Each row below holds a small network's activations on one record, seen along a few directions.
After each row come some of the record's fields: M, E, K, C.
The largest differences between rows may come from other fields.
(in the rows, 500 means zero)
Strong random noise was added to every row along 4 fixed directions; ignore it. To show where, here is one row again and again, with new noise each time:
[612 498 378 623 382 523 579 492 496 438 537 666 570 436 397 423 568 613
 498 572 560 386 566 681 524]
[404 525 492 536 562 556 523 747 606 473 476 577 457 487 485 522 662 491
 338 460 647 380 415 579 548]
[459 614 441 453 504 588 481 497 422 469 541 584 531 491 510 443 522 733
 520 401 606 530 477 619 512]
[300 636 545 399 713 603 451 648 428 491 507 523 440 537 572 566 612 650
 456 379 710 560 436 529 529]
[599 615 376 576 442 450 462 429 566 412 439 649 455 430 535 578 628 525
 574 446 539 606 677 549 623]
[445 544 490 531 630 568 551 554 370 467 552 601 517 500 454 522 607 648
 514 568 689 463 552 612 505]

[428 510 576 442 619 538 526 680 477 547 515 421 517 528 414 577 575 547
 317 432 603 468 421 476 510] | M: m4 / E: e2 / K: k1 / C: c1
[527 450 383 558 456 496 661 317 270 616 595 544 591 503 339 374 389 494
 710 683 426 496 671 565 451] | M: m3 / E: e2 / K: k2 / C: c1
[629 305 514 525 437 568 644 501 531 680 614 562 644 534 382 375 455 615
 450 652 532 179 360 542 328] | M: m4 / E: e1 / K: k1 / C: c2
[626 445 349 615 316 467 520 448 543 587 425 555 528 444 406 422 449 638
 516 484 381 383 448 557 515] | M: m5 / E: e2 / K: k1 / C: c1
[415 356 584 473 610 425 550 863 709 687 428 503 368 596 476 540 730 203
 400 541 552 322 347 276 527] | M: m3 / E: e1 / K: k1 / C: c1
[355 565 638 374 712 470 409 404 304 584 358 447 443 593 616 551 402 738
 629 491 649 665 495 399 507] | M: m2 / E: e2 / K: k1 / C: c1
[561 459 443 450 466 521 563 574 786 479 519 497 442 532 599 518 575 505
 386 324 486 419 356 423 579] | M: m4 / E: e2 / K: k1 / C: c1
[731 379 334 657 193 373 547 521 743 440 401 610 553 470 363 341 521 335
 456 587 244 390 551 556 430] | M: m2 / E: e2 / K: k1 / C: c2
[569 621 400 614 300 466 525 430 638 390 558 582 465 392 454 360 512 341
 468 429 286 654 441 570 459] | M: m3 / E: e2 / K: k2 / C: c2
[460 611 450 448 365 379 291 370 486 500 416 400 420 447 711 517 458 448
 552 364 353 770 620 363 581] | M: m2 / E: e1 / K: k2 / C: c2
[673 568 423 492 180 464 401 318 729 429 384 483 506 447 496 362 451 526
 577 296 218 561 526 611 560] | M: m2 / E: e2 / K: k2 / C: c1
[503 429 430 539 288 368 461 614 875 534 269 520 340 457 553 437 508 392
 275 303 423 305 358 372 596] | M: m2 / E: e2 / K: k1 / C: c1
[409 471 537 421 541 549 508 486 442 549 500 466 534 507 539 474 373 716
 562 421 552 389 382 583 475] | M: m5 / E: e2 / K: k2 / C: c1
[482 403 452 618 507 325 531 601 588 548 320 531 490 461 479 582 477 376
 470 743 516 353 559 408 571] | M: m2 / E: e2 / K: k1 / C: c1
[658 489 412 656 520 448 416 540 665 537 391 573 382 539 524 571 623 294
 485 526 420 551 671 467 567] | M: m1 / E: e1 / K: k1 / C: c2
[384 486 592 317 615 489 446 677 510 612 448 412 535 453 657 542 481 794
 478 438 700 250 363 533 483] | M: m4 / E: e1 / K: k1 / C: c1
[472 489 495 576 610 549 551 617 600 362 553 544 455 513 568 478 721 370
 343 433 560 498 530 607 452] | M: m1 / E: e1 / K: k2 / C: c2
[352 411 622 388 666 506 473 574 461 711 506 477 457 593 578 583 482 487
 586 496 538 463 492 339 568] | M: m3 / E: e1 / K: k1 / C: c1
[415 379 610 518 581 454 574 719 643 500 456 600 366 576 408 640 779 346
 454 625 625 348 584 445 547] | M: m6 / E: e2 / K: k1 / C: c1
[382 497 644 507 813 704 605 561 242 359 699 425 474 625 520 606 675 579
 496 529 651 527 456 584 398] | M: m4 / E: e2 / K: k2 / C: c2
[511 471 395 496 246 607 487 775 697 542 394 467 545 480 498 360 506 483
 214 227 431 327 160 513 431] | M: m4 / E: e2 / K: k1 / C: c2
[603 568 335 472 176 461 396 504 715 547 385 399 565 419 516 405 298 358
 382 363 251 387 332 463 523] | M: m4 / E: e2 / K: k1 / C: c2
[629 642 427 479 282 532 379 399 598 468 421 409 488 286 689 543 375 564
 544 378 393 666 545 528 572] | M: m3 / E: e2 / K: k1 / C: c2
[618 510 511 519 534 359 382 267 525 462 535 701 416 505 512 596 526 687
 842 421 603 527 798 441 540] | M: m6 / E: e1 / K: k2 / C: c1
[675 519 396 537 333 398 479 317 489 520 432 517 489 383 524 487 293 543
 698 550 361 609 590 425 634] | M: m3 / E: e2 / K: k1 / C: c1
[618 469 412 556 490 341 457 348 622 412 378 582 440 377 625 690 604 380
 652 514 425 695 692 372 578] | M: m3 / E: e2 / K: k2 / C: c2
[477 398 542 550 708 536 658 536 366 457 658 681 507 591 449 512 701 548
 449 581 620 379 596 553 508] | M: m1 / E: e1 / K: k1 / C: c1
[433 626 401 435 516 391 427 481 537 492 425 495 392 552 548 555 462 190
 475 397 379 745 438 418 540] | M: m5 / E: e2 / K: k1 / C: c2
[420 441 529 550 500 532 584 578 602 525 445 453 445 481 512 526 502 558
 374 551 516 354 394 497 524] | M: m2 / E: e2 / K: k1 / C: c1
[635 339 473 619 349 385 520 404 630 531 515 573 464 377 514 562 626 483
 526 543 402 455 645 425 509] | M: m3 / E: e1 / K: k2 / C: c2
[521 389 430 611 379 450 557 604 504 420 445 493 493 453 435 450 556 332
 356 608 349 405 475 594 531] | M: m2 / E: e2 / K: k1 / C: c2
[340 456 687 377 689 491 535 614 382 528 533 407 424 611 516 639 639 606
 488 516 705 434 403 464 522] | M: m6 / E: e2 / K: k1 / C: c1
[424 486 533 488 431 561 585 609 596 509 484 465 381 573 502 415 539 347
 257 446 428 452 197 517 419] | M: m2 / E: e2 / K: k1 / C: c2
[309 658 497 269 520 537 321 511 684 551 506 379 415 508 639 411 409 626
 358 185 456 531 302 374 539] | M: m2 / E: e1 / K: k1 / C: c1
[495 271 514 660 507 655 610 647 431 524 599 448 603 551 313 229 484 461
 306 628 565 268 342 731 396] | M: m2 / E: e1 / K: k2 / C: c2
[328 387 606 726 691 541 620 770 339 481 553 462 511 454 324 513 627 399
 304 844 626 329 374 559 394] | M: m3 / E: e2 / K: k2 / C: c2
[200 476 543 391 495 647 565 864 623 578 471 279 533 437 456 323 494 483
 172 359 525 201 178 640 428] | M: m5 / E: e2 / K: k2 / C: c1
[594 459 419 487 370 522 522 296 389 505 729 601 596 599 455 307 280 612
 617 364 391 521 504 670 419] | M: m4 / E: e1 / K: k2 / C: c2
[493 642 502 528 675 609 564 419 461 398 614 531 496 562 476 556 640 549
 572 453 539 593 535 671 511] | M: m1 / E: e2 / K: k2 / C: c1
[334 556 592 304 717 563 353 647 467 632 512 397 351 754 660 572 500 506
 538 219 505 632 378 289 470] | M: m4 / E: e1 / K: k1 / C: c2
[483 462 475 510 545 448 546 559 450 501 444 428 509 541 450 610 575 111
 446 640 439 591 501 446 516] | M: m1 / E: e2 / K: k1 / C: c2
[496 420 461 557 444 472 616 495 483 574 488 637 538 450 436 410 459 555
 436 585 510 382 468 526 525] | M: m3 / E: e2 / K: k1 / C: c1

Here are new rows. What are their fields?
[153 503 672 314 860 646 477 647 310 655 578 308 450 623 532 526 428 557
 400 593 619 513 246 480 376] | M: m2 / E: e2 / K: k1 / C: c2
[670 542 377 563 369 328 380 297 689 477 416 591 451 519 570 607 659 498
 783 510 515 610 679 350 575] | M: m6 / E: e1 / K: k2 / C: c1
[503 413 488 517 463 535 727 490 395 528 693 599 608 632 359 295 455 553
 455 616 483 349 385 689 421] | M: m1 / E: e2 / K: k1 / C: c1
[532 438 470 668 551 358 537 512 523 608 334 636 261 498 508 702 584 174
 629 770 483 576 749 247 545] | M: m3 / E: e2 / K: k1 / C: c2
[491 580 363 347 103 557 361 400 825 453 519 496 491 436 551 327 359 544
 425 137 264 634 365 570 494] | M: m6 / E: e2 / K: k2 / C: c2
[347 677 572 283 702 592 555 499 469 470 595 542 462 642 620 553 550 638
 471 327 548 702 459 494 471] | M: m1 / E: e2 / K: k1 / C: c1
[644 470 373 545  84 504 428 771 895 457 371 417 407 303 506 334 402 221
 185 289 136 329 264 537 602] | M: m3 / E: e2 / K: k1 / C: c2
[431 465 495 415 432 438 483 586 625 640 378 498 435 432 587 496 362 589
 461 371 531 369 373 470 579] | M: m3 / E: e2 / K: k1 / C: c1
[227 479 605 380 582 500 352 619 359 590 517 282 471 525 472 496 263 462
 419 536 464 434 283 318 397] | M: m2 / E: e2 / K: k2 / C: c2
[500 426 484 542 245 537 447 463 617 571 515 460 525 485 501 285 413 619
 405 358 402 233 378 520 508] | M: m2 / E: e1 / K: k2 / C: c1
[504 460 506 509 395 438 556 399 475 476 564 564 478 631 412 348 392 526
 593 500 403 456 446 455 448] | M: m2 / E: e2 / K: k2 / C: c1
[455 394 591 559 503 542 533 590 592 506 434 507 529 572 487 459 403 442
 458 517 502 362 333 500 521] | M: m2 / E: e2 / K: k2 / C: c1
[446 526 501 436 649 491 474 346 482 516 529 551 475 495 504 624 537 372
 585 420 462 785 535 344 459] | M: m3 / E: e2 / K: k2 / C: c2
[448 535 494 324 340 609 405 528 424 553 553 370 620 478 483 299 149 574
 536 306 383 648 318 554 440] | M: m3 / E: e2 / K: k2 / C: c2
[566 450 461 618 571 498 681 440 160 486 650 564 652 567 293 483 476 426
 449 807 482 492 530 599 367] | M: m4 / E: e2 / K: k1 / C: c2
[726 462 466 484 390 475 516 247 446 636 534 538 596 521 506 438 448 731
 669 447 551 458 559 555 517] | M: m4 / E: e1 / K: k1 / C: c1
[664 445 468 572 346 475 474 580 583 507 474 443 575 383 428 308 441 283
 330 515 406 408 404 597 513] | M: m3 / E: e1 / K: k1 / C: c2
[641 468 499 639 531 499 551 457 403 391 433 527 509 381 399 653 562 373
 528 740 620 586 758 648 560] | M: m6 / E: e2 / K: k1 / C: c2
[738 461 381 545 145 382 316 305 726 429 414 577 439 388 619 515 424 467
 576 355 343 497 626 498 632] | M: m6 / E: e1 / K: k1 / C: c2
[578 230 434 801 345 412 635 521 461 497 400 560 599 405 354 464 530 435
 529 883 468 151 582 505 479] | M: m2 / E: e2 / K: k2 / C: c1
[432 460 502 566 554 477 501 636 646 526 507 505 313 649 490 538 538 203
 399 491 410 564 387 347 502] | M: m2 / E: e2 / K: k1 / C: c2
